These are the activations of a small neural network, seen along a few directions. Each row is one input.
In each table, some parts of the input vary, and every possible input appears once, in random order.
Descriptions start from the smaller parts, as in this example, which fits no table here: one of 3 separate values, together with either a single point or one of 11 places along a line or (one of 4 places along a line, together with one of 5 places around a ring).
Shared parts are said once, and a part with two or three values counts as separate values.
In the rows, zero is written as 128.

Other details of the inputs shift rows strongly along three fixed directions, in all tables alike. That doesn't count.

Table:
R1: [119 142 125 120 130 125 125 131 132 130 128]
R2: [119 137 124 122 133 117 131 130 129 134 133]
R3: [124 135 130 119 128 118 126 130 123 133 138]
R4: [119 141 125 128 134 122 122 124 131 121 124]
R5: [118 133 129 116 128 124 122 124 127 125 129]
R6: [118 134 130 115 125 123 120 126 126 127 130]
R7: [147 145  95 148 156 177 234 149  18  78 136]
R8: [118 137 126 126 136 114 128 124 130 128 132]
R9: [116 138 124 121 128 122 129 127 131 130 127]
R10: [126 128 119 110 131 130 121 121 129 128 131]
R11: [115 138 124 125 132 121 129 122 128 124 126]
R12: [128 136 116 118 129 126 119 129 131 130 133]
R13: [123 142 122 120 124 126 125 132 135 125 133]
R14: [121 133 127 115 124 128 125 122 133 122 132]
R15: [131  94 138 161 120 154 119 133 128 145 139]
R16: [121 140 121 128 129 123 122 125 133 115 131]
R17: [118 135 128 115 131 128 126 121 129 126 126]
R18: [127 126 120 114 127 126 119 123 123 124 134]
R19: [122 134 129 114 136 125 129 126 130 132 131]
R20: [194 117 152 132 112  90 156 132 135 132  76]
R21: [197 116 140 133 104  88 149 128 146 135  72]
R22: [123  96 142 159 123 163 125 132 141 142 133]
R23: [187 122 151 132 105  95 152 131 134 133  77]
R24: [119 135 128 113 132 130 128 123 130 128 125]
R25: [128 135 116 126 133 123 116 122 129 119 130]
R26: [130  88 138 162 122 157 116 133 129 144 138]
R27: [125  93 133 171 127 154 119 128 135 142 135]
R28: [123 142 125 122 136 122 129 134 129 133 134]
R29: [127  94 147 165 128 152 125 139 129 147 137]
R30: [127 127 120 113 129 126 120 121 124 123 132]
R31: [125  94 147 165 132 157 127 132 136 149 133]
R32: [120 143 125 124 133 125 120 130 132 124 126]
R33: [123 132 127 116 122 125 124 126 128 120 134]
R34: [122 132 127 116 124 127 125 123 130 120 132]
R35: [123 132 128 115 120 123 122 128 128 122 135]
R36: [131 136 116 122 133 127 117 128 128 123 131]
R37: [124 135 128 118 118 123 125 128 126 125 137]
R38: [126 128 120 112 129 127 120 119 128 126 131]
R39: [129 103 139 174 125 162 124 141 137 136 133]
R40: [118 134 129 116 130 127 126 123 125 124 127]
R41: [120 132 130 116 134 120 125 124 128 129 133]
R42: [119 137 122 122 122 123 129 128 134 126 133]
R43: [124 142 126 125 139 120 123 133 131 128 132]
R44: [120 140 126 128 139 116 121 126 133 125 131]
Each input here is: one of 4 places along a line, together with either one of 5 places around a ring or one of 6 places along a line.
Changing only the place on the line of 4 turns R15 into R37. The same change can be made to R21. Which row results?
> R42
Which other rows agree with R11 in the place on the line of 4? List them by row number.
> R1, R4, R5, R6, R9, R17, R23, R24, R32, R40

Table:
R45: [133 123 126 168 146 137 134 140 139 154 119]
R46: [145 119 126 170 118 133 105 139 149 123 132]
R47: [134 115 123 166 142 145 121 121 151 125 108]
R48: [137 112 117 171 115 135  98 118 153 116 115]
R49: [139  91 129 136 124 148 106 110 154 134 113]
R50: [147  89 119 145 103 148 101 111 139 119 122]
R51: [142 126 131 165 133 135 119 155 143 148 127]
R52: [ 34 171  89  45 140 123  34 121 155 141 214]
R53: [138 152 128  76 122 111 167 126 107 103 113]
R54: [ 39 127 102 128 157 231 154 135  48 120 230]
R55: [140 175 121 109 140 108 194 139  98  89 105]
R56: [156  96 127 145 106 147 111 133 132 125 139]
R57: [132 112 151 163 154 125 129 133 132 146 125]
R58: [126 115 147 167 130 119 122 133 130 149 125]
R59: [147 175 122 107 131 100 182 129 102 107 116]
R60: [130 149 121  60 117  65  79 107 183 155 113]
R61: [134 139 142  63 132  69  96 106 152 139 119]
R62: [137  93 150 141 118 135 126 128 111 150 130]
R63: [129  87 145 138 109 132 133 130 127 145 132]
R64: [121 110 141 167 124 121 139 137 136 139 127]
R65: [141 182 122 112 141 132 211 141  69  82  92]
R66: [132 158 135  73 114 118 155 123 108 106  97]
Describe the family of inputs behind these rows.
> one of 2 separate values, together with either one of 5 places around a ring or one of 6 places along a line
Changing only the choice among 2 separate values turns R61 into R57. The same change can be made to R60. Which row results?
> R45
Start at R66 and move only the place on the line of 6, one step at a time. The first step leads to R53. Which rows follow, in order?
> R54, R63, R62, R61
Start at R57 and move only the place on the line of 6, one step at a time. The first step leads to R58. Which rows follow, in order?
> R64, R59, R55, R65
